Each row below holds a small network's activations on one input, seen along a few directions.
In each table, some parts of the input vary, and every possible input appears once, in random order.
Descriptions start from the smaller parts, as in this example, which fits no table here: one of 5 places around a ring, together with either a single point or one of 9 places around a ring or (one of 2 separate values, together with one of 6 places along a line).
Shared parts are said once, and a part with two or three values counts as separate values.

Other details of the inputs shift rows strongly along two fixed directions, in all tables alike. That doesn't count.
To show where, the next rows are all for the same input, with only those details redrawn:
[-7 4 -7 4 3 -6 4 -6 1 -6 -8 -2 -4 2 -1]
[-8 7 -3 -5 3 -8 0 2 5 -6 -9 -9 -3 -2 -2]
[-7 11 3 -20 4 -11 -8 15 12 -5 -10 -22 -1 -10 -3]
[-7 4 -7 4 3 -6 4 -6 1 -6 -8 -2 -4 3 -1]
[4 6 -5 -2 9 -7 10 -5 4 -1 -6 -14 -3 -2 -4]
[-26 7 0 -10 -6 -9 -16 13 6 -12 -13 -3 -2 -2 2]
[38 6 -9 1 26 -7 35 -20 5 11 2 -30 -3 -5 -12]

A family of inputs:
row 1: [11 -1 18 -18 -2 6 -13 24 6 5 7 -11 5 -12 0]
row 2: [-28 -11 -22 43 -14 11 7 -27 -23 -17 -7 41 -5 21 3]
row 3: [50 -6 8 4 22 7 29 -16 -3 19 15 -15 1 -6 -7]
row 4: [47 -2 -6 3 19 5 27 -16 4 27 15 -18 0 -3 -5]
row 5: [46 1 -2 0 23 -2 36 -18 -5 10 15 -23 1 -7 -18]
row 6: [-18 -2 20 -15 -6 3 -28 27 8 -3 -10 -7 1 -13 8]
row 7: [20 -2 2 -4 7 -2 6 -7 1 16 10 -1 1 1 2]
row 8: [-1 -6 9 1 2 6 -6 4 2 1 -5 -4 0 -3 7]
row 9: [-7 5 -10 4 -1 -2 4 -4 1 -4 -6 -1 -2 0 -3]
row 10: [-11 -4 13 -10 -14 9 -23 23 2 -5 3 9 5 0 7]
row 11: [12 -2 4 2 11 2 6 -6 5 9 -4 -7 -3 -1 5]
row 12: [50 -6 3 8 19 14 28 -12 0 21 14 -19 2 -8 -9]
row 13: [-7 11 -4 -23 -2 -12 -11 16 11 4 -4 -23 1 -12 -5]
row 14: [-19 4 13 -21 -9 1 -28 28 14 0 -11 -6 1 -11 9]
row 15: [-6 7 -1 0 -2 -3 0 -11 -2 0 12 6 11 -3 0]
row 16: [-1 -1 2 -3 2 -2 -7 1 5 10 -3 -3 -3 -1 7]
row 17: [6 -1 2 -7 -4 2 -8 6 3 11 9 4 2 2 5]
row 18: [-13 -11 -4 40 -10 15 2 -35 -16 4 11 51 5 19 15]
row 19: [1 2 11 -20 2 -8 -13 13 10 9 -1 -11 1 -6 6]
row 20: [-14 -1 21 -24 -11 1 -29 29 7 -5 -1 -1 5 -7 8]
row 21: [-26 2 3 -9 -8 -5 -17 15 1 -15 -11 -5 0 -4 1]
row 22: [-19 -6 -23 32 -15 3 4 -23 -19 -7 6 45 -3 26 3]
row 23: [-26 10 10 -26 -9 -15 -24 25 11 -13 -11 -8 2 -6 1]
row 24: [19 2 0 -2 4 1 12 2 -4 -1 10 -9 3 -4 -12]
row 25: [-19 -1 16 -20 -10 5 -30 30 10 -3 -9 -9 3 -13 8]
row 26: [2 2 -1 -8 -5 0 -2 10 -2 -8 7 -3 5 1 -6]
row 27: [12 6 -8 -4 3 -1 11 0 5 0 3 -10 1 -2 -8]
row 28: [-22 6 -2 -14 -8 -15 -16 11 3 -6 -5 1 0 2 1]
row 29: [-1 -2 -4 6 -5 5 3 3 -5 -6 3 1 1 -2 -8]
row 30: [14 1 -6 -2 2 3 10 1 0 -2 6 -13 3 -4 -11]
row 31: [-13 -12 -5 34 -9 11 4 -25 -16 -4 2 50 -4 24 13]
row 32: [-18 0 2 -7 -10 1 -22 13 7 6 -6 4 -1 -3 10]
row 33: [12 5 -8 -8 6 -11 9 -6 0 7 8 -6 1 1 -7]
row 34: [-8 7 -3 -5 3 -8 -1 2 5 -6 -9 -9 -3 -2 -2]
row 35: [52 -6 0 5 19 13 29 -13 1 20 14 -21 3 -5 -8]
row 36: [-16 -2 23 -19 -8 0 -26 27 6 -5 -6 -4 2 -11 8]
row 37: [-22 9 -2 -24 -16 -9 -26 27 11 -4 -2 -8 3 -7 -1]
row 38: [45 6 -7 -4 23 -8 36 -20 1 11 12 -21 1 -2 -14]
row 39: [-19 12 7 -30 -14 -9 -25 33 11 -11 -2 -6 5 -6 -1]
row 40: [-26 -11 -18 43 -12 12 7 -23 -22 -15 -6 38 -6 16 1]
row 41: [16 -2 7 0 10 -1 9 -7 3 8 1 -3 -2 1 4]
row 42: [-16 -17 -5 41 -10 20 0 -19 -18 -3 -4 39 -5 13 11]
row 43: [40 1 -4 5 27 -2 36 -18 -2 10 4 -32 -3 -10 -15]
row 44: [-16 -18 -3 39 -9 13 4 -26 -20 -8 -2 45 -5 23 13]
row 45: [-22 -12 -16 39 -14 7 9 -28 -26 -18 3 50 -3 27 3]
row 46: [3 -2 5 -3 -4 8 -6 8 7 6 1 3 1 -1 5]
row 47: [51 -1 1 1 20 7 29 -14 4 21 16 -15 1 -1 -6]
row 48: [-28 10 1 -23 -9 -15 -25 22 10 -5 -10 -12 -1 -7 2]
row 49: [-24 -12 -11 39 -10 5 9 -26 -24 -17 -3 41 -6 20 3]
row 50: [-23 2 6 -11 -9 -8 -16 14 -1 -16 -7 -1 2 -1 0]
Changing only one part turns row 10 into row 26. The same change can be made to row 4. Which row results?
Answer: row 37
Changing only one part turns row 2 into row 25. The same change can be made to row 49. Which row results?
Answer: row 36
What is each input in this table made of?
Answer: one of 2 separate values, together with either a single point or (one of 4 places along a line, together with one of 6 places around a ring)
Change only the choice among 2 separate values in row 34. List by row number the other rows that result.
Answer: row 11
Change only the place on the ring of 6 in row 22. List by row number the other rows that result.
Answer: row 13, row 28, row 33, row 37, row 48

A family of inputs:
row 51: [2 -4 -3 4 -2 7 -1 9 1 1 -4 -8 -2 -4 -1]
row 52: [-59 -7 -7 29 -27 8 -27 -11 -13 -13 -13 58 -4 22 23]
row 53: [1 4 -2 -7 1 -2 4 5 -4 -9 0 -2 0 -1 -10]
row 54: [-2 1 6 -3 1 -9 2 -1 -2 -4 0 -4 1 -2 -4]
row 55: [3 -3 4 -2 2 5 -4 2 3 10 -8 -3 -4 -2 7]
row 56: [2 4 -8 -5 -4 -1 1 7 -2 -5 4 -6 -1 3 -8]
row 57: [-2 1 6 -2 7 -2 -3 -3 4 1 -4 -5 1 0 6]
row 58: [-3 3 9 0 3 -2 2 -2 2 -4 -3 -6 1 -4 0]
row 59: [-2 2 -9 -3 -4 -3 -1 3 -2 -1 3 -8 2 -2 -6]
row 60: [1 3 6 -6 1 -7 5 5 -1 -7 0 -1 0 3 -5]
row 61: [-3 2 -3 -4 1 -4 1 0 -4 -7 -1 -6 2 -7 -8]
row 62: [3 5 -2 -10 -1 -6 -1 1 4 5 2 2 -2 3 4]
row 63: [-2 2 -2 -8 0 -8 -2 -3 3 9 2 -1 0 -1 5]
row 64: [3 2 3 -7 4 -7 0 3 2 -4 0 0 1 6 2]
row 65: [-3 4 -5 1 -1 2 0 3 2 -1 0 -9 3 -4 -2]
row 66: [1 -4 2 2 2 7 1 6 0 -5 -6 -6 -3 -8 -2]
row 67: [3 -2 -1 1 0 5 -4 7 6 8 -5 -3 -2 -3 0]
row 68: [1 -6 10 2 2 4 1 4 2 -3 -6 -6 -5 -5 2]
row 69: [38 -19 -14 48 24 15 45 -52 -18 13 3 15 -10 20 1]
row 70: [-1 0 3 -5 4 -9 -3 -3 1 0 0 -4 2 2 3]
row 71: [11 -6 8 -8 -10 11 -3 7 -1 0 16 5 12 -1 -1]
row 72: [-3 4 1 0 3 2 1 0 0 -7 -3 -7 2 -8 -3]
row 73: [4 7 -7 -7 -3 -4 -2 4 7 2 4 1 -2 4 -3]
row 74: [-2 4 -7 -6 -2 -7 -2 0 6 6 4 -1 1 -2 -2]
row 75: [-2 5 -3 -1 1 -1 -2 0 8 6 0 -2 3 -3 1]
row 76: [9 -2 14 -3 0 6 -8 8 -5 8 15 6 5 -5 2]
What is each input in this table made of?
Answer: either one of 2 separate values or (one of 4 places along a line, together with one of 6 places around a ring)
Change only the place on the ring of 6 in row 62. List by row number the other rows that result.
Answer: row 53, row 56, row 60, row 64, row 73

A family of inputs:
row 77: [49 -2 -9 5 13 6 30 -21 -2 20 24 -3 4 7 -7]
row 78: [-6 4 15 -26 -11 -1 -25 29 9 3 6 -2 5 -7 3]
row 79: [-14 13 5 -28 -6 -12 -23 21 16 4 -1 -14 4 -11 3]
row 80: [-36 -9 -16 42 -15 7 -2 -31 -16 -9 -7 58 -5 28 16]
row 81: [-8 2 14 -20 4 -10 -16 16 13 3 -12 -13 -4 -6 8]
row 82: [-22 -17 -1 43 -12 16 -2 -28 -23 -7 2 56 -2 24 16]
row 83: [-19 11 3 -21 -4 -11 -14 19 11 -13 -11 -16 2 -10 -5]
row 84: [-10 9 -11 -14 -5 -11 -4 11 2 -6 -2 -15 1 -6 -10]
row 85: [36 2 -19 6 16 -6 29 -26 -1 21 12 -12 -1 4 -8]
row 86: [47 -8 1 11 19 8 31 -26 -7 21 19 -5 1 0 -4]
row 87: [-44 -11 7 23 -22 9 -21 1 -18 -25 -7 42 2 13 10]
row 88: [-6 -3 16 -14 -3 10 -21 26 16 7 -13 -20 0 -17 8]
row 89: [-29 -7 -17 28 -26 10 -5 -7 -20 -21 5 48 0 25 1]
row 90: [-10 4 9 -18 4 -11 -10 17 8 -9 -15 -20 -5 -9 -1]
row 91: [-12 11 -5 -13 -4 -11 -6 10 5 -9 -3 -14 3 -8 -8]
row 92: [-13 9 14 -27 0 -11 -20 21 16 2 -11 -16 0 -9 8]
row 93: [44 -6 -4 13 19 7 37 -23 -11 9 16 -11 1 -2 -13]
row 94: [-1 4 7 -17 -7 -1 -9 23 2 -8 5 -8 4 -8 -9]
row 95: [22 -7 -1 14 14 17 13 -5 3 12 -6 -16 -5 -9 0]
row 96: [32 3 -10 12 24 -4 38 -27 -3 6 -1 -18 -5 1 -10]
What is each input in this table made of?
Answer: one of 2 separate values, together with either a single point or one of 4 places along a line or one of 5 places along a line
Changing only the choice among 2 separate values turns row 95 into row 88. The same change can be made to row 84. Which row results?
Answer: row 85
Change only the place on the line of 4 in row 94. List by row number the other rows that result.
Answer: row 87, row 89, row 93
A walk changes only the place on the line of 5. It starts at row 81 and steps to row 92. List the rest of the walk in order.
Answer: row 80, row 79, row 85
